Each row below is a small network's average activation on inputs in which a field has the value named, seen along a few directions.
Related values have similar rows: they may be neighbours, one step apart, or belong to one group.
In the rows, 500 means zero.
Random noise pushes rows far along 3 fixed directions. That doesn't count. These rows show it; they differ only by the noise:
[552 576 490 402 570 442 381 147 476 589 276 369 661 598 524 260]
[496 566 560 301 373 470 448 267 562 481 442 318 483 400 487 438]
[638 583 657 223 375 480 496 225 552 600 475 309 474 425 351 414]
[530 571 518 361 493 455 409 197 510 547 341 351 589 522 510 331]
[476 589 558 319 328 423 435 239 567 443 480 266 491 313 474 445]


KUDE, 30 values:
bira: [306 450 700 714 459 578 446 493 493 351 609 647 510 408 795 621]
gim: [730 426 497 648 665 621 531 379 475 417 579 469 540 380 392 442]
misa: [268 619 454 796 352 286 560 589 646 209 744 481 656 330 530 607]
fes: [388 564 452 425 384 236 385 672 423 480 528 359 468 432 485 354]
derag: [886 413 742 419 786 643 733 534 345 872 569 663 457 617 537 602]
mivaz: [347 462 535 625 762 723 448 408 565 655 439 588 766 694 558 417]
sina: [410 347 380 678 443 352 328 593 609 296 649 576 377 395 541 722]
rafug: [397 327 443 412 562 447 414 437 552 378 407 332 557 461 576 587]
lir: [678 544 375 744 683 289 629 591 616 567 509 497 638 584 528 448]
lofup: [411 459 317 403 444 467 393 718 465 418 286 703 352 644 543 690]
goles: [660 289 760 238 615 581 669 758 612 680 745 659 244 611 281 430]
nubi: [346 697 461 671 429 318 317 549 531 562 510 390 563 457 439 265]
durig: [523 627 402 627 612 530 375 537 450 678 294 782 582 731 479 433]
bal: [242 372 486 386 358 405 651 775 549 394 727 378 135 256 349 686]
gazon: [790 510 371 477 636 171 387 319 341 643 481 464 623 390 201 424]
bevi: [732 429 444 528 407 304 665 381 456 618 620 337 515 554 253 444]
dumu: [724 508 279 627 565 456 547 280 344 508 492 280 646 337 460 323]
giko: [567 722 385 667 448 610 379 467 435 362 485 344 646 447 532 437]
bup: [624 389 653 442 444 889 607 778 609 453 679 657 379 527 455 654]
rina: [151 710 320 598 386 445 303 350 566 314 515 388 760 276 769 493]
banaf: [299 524 439 773 489 629 414 520 337 544 298 606 507 656 869 538]
ses: [461 468 674 196 558 709 598 432 575 544 285 547 385 750 439 530]
sene: [662 529 728 275 413 459 749 662 393 489 541 543 475 649 164 531]
gusi: [733 379 821 382 446 479 723 452 384 614 557 401 243 372 322 632]
guf: [532 528 305 521 494 728 515 604 318 321 329 515 477 593 658 488]
vedel: [256 320 452 505 368 789 567 762 366 422 259 681 211 624 873 753]
zamo: [607 223 805  46 515 912 786 850 841 660 615 714 167 481 465 823]
mon: [649 716 553 641 303 224 527 172 453 594 541 417 896 486 204 202]
vefa: [407 608 472 629 668 356 361 529 529 554 698 520 631 521 556 260]
nin: [622 615 413 552 603 463 466 486 494 698 709 749 457 475 251 617]
A value of KUDE combines one of 6 hidden first parts with one of 5 second parts; all combinations occur once.
Q: Changing only the second part turns vefa into bal. nin has the same second part as vefa; what does that change turn nin into?
A: gazon
Q: Changing only the second part turns misa into mon. bup has the same second part as misa; what does that change turn bup into?
A: giko
Q: Changing only the second part turns gusi into derag. rafug has the same second part as gusi; what does that change turn rafug into?
A: zamo
Q: Changing only the second part turns banaf into vedel. durig has the same second part as banaf; what does that change turn durig into?
A: lofup

BIF, 25 values:
zarat: [594 385 294 507 742 385 474 579 402 488 314 571 523 725 557 424]
limot: [302 502 487 634 635 762 542 713 645 542 448 800 547 800 768 492]
gug: [620 548 755  98 374 547 570 620 578 730 511 664 261 751 222 564]
gak: [598 367 525 582 547 508 545 562 562 470 662 563 423 393 573 691]
mub: [495 494 445 607 560 667 503 395 390 411 400 448 543 424 701 453]
rere: [467 447 466 407 240 574 543 820 471 374 654 599 263 477 393 760]
mubus: [294 551 435 529 525 590 416 363 373 508  44 509 630 758 667 450]
zunur: [621 526 656 654 425 401 559 525 506 577 809 524 545 351 346 479]
sede: [455 408 699 447 457 568 660 468 605 366 623 418 436 183 560 714]
kuf: [422 423 368 515 326 506 615 705 439 230 513 518 225 392 615 748]
lur: [273 451 343 389 742 590 398 575 439 542 127 555 545 907 732 386]
sesu: [585 459 461 426 333 500 561 391 394 491 401 280 449 387 537 486]
zapen: [462 751 424 587 300 402 458 453 477 472 432 422 648 511 403 425]
fope: [711 451 507 605 548 560 524 531 394 478 500 562 507 460 509 597]
bis: [486 459 677 331 634 817 601 543 569 634 541 592 461 704 650 533]
mibig: [534 577 411 526 486 255 469 549 439 563 570 436 492 449 276 395]
folo: [356 502 430 545 653 477 425 595 636 570 503 596 641 715 540 332]
ziko: [573 469 518 267 457 385 519 346 439 596 399 402 369 373 462 468]
lig: [374 378 340 549 590 298 406 264 585 297 543 296 648 222 529 415]
sal: [481 565 476 395 693 475 435 281 625 668 439 439 617 559 441 329]
matok: [328 476 413 702 318 653 449 821 534 254 618 614 352 354 624 775]
tinub: [451 642 524 612 478 632 380 478 447 477 460 672 621 678 621 440]
masak: [483 531 575 482 545 799 459 469 502 516 347 548 555 657 633 516]
pidit: [303 265 368 558 562 465 548 798 620 240 640 553 268 374 700 576]
luma: [535 413 502 531 554 374 501 601 592 605 595 629 476 587 386 488]
The values of BIF form a network in which each value has 4 neighbours.
Q: Name the neighbours of zapen, in listed order.
A: gug, rere, mubus, tinub
Q: Name the neighbours of mub, in listed order.
A: sede, sesu, fope, masak
Q: Name the neighbours of luma, in listed order.
A: zunur, mibig, folo, pidit
A value of BIF combines one of 5 hidden first parts with one of 5 second parts; all combinations occur once.
Q: Changing only the second part turns zunur into mibig. gak has the same second part as zunur; what does that change turn gak into?
A: zarat
Q: Changing only the second part turns sal into mubus. folo has the same second part as sal; what does that change turn folo into?
A: zapen
Q: Changing only the second part turns luma into rere. pidit has the same second part as luma; what does that change turn pidit into?
A: kuf
Q: Changing only the second part turns lur into masak. ziko has the same second part as lur; what does that change turn ziko into?
A: mub
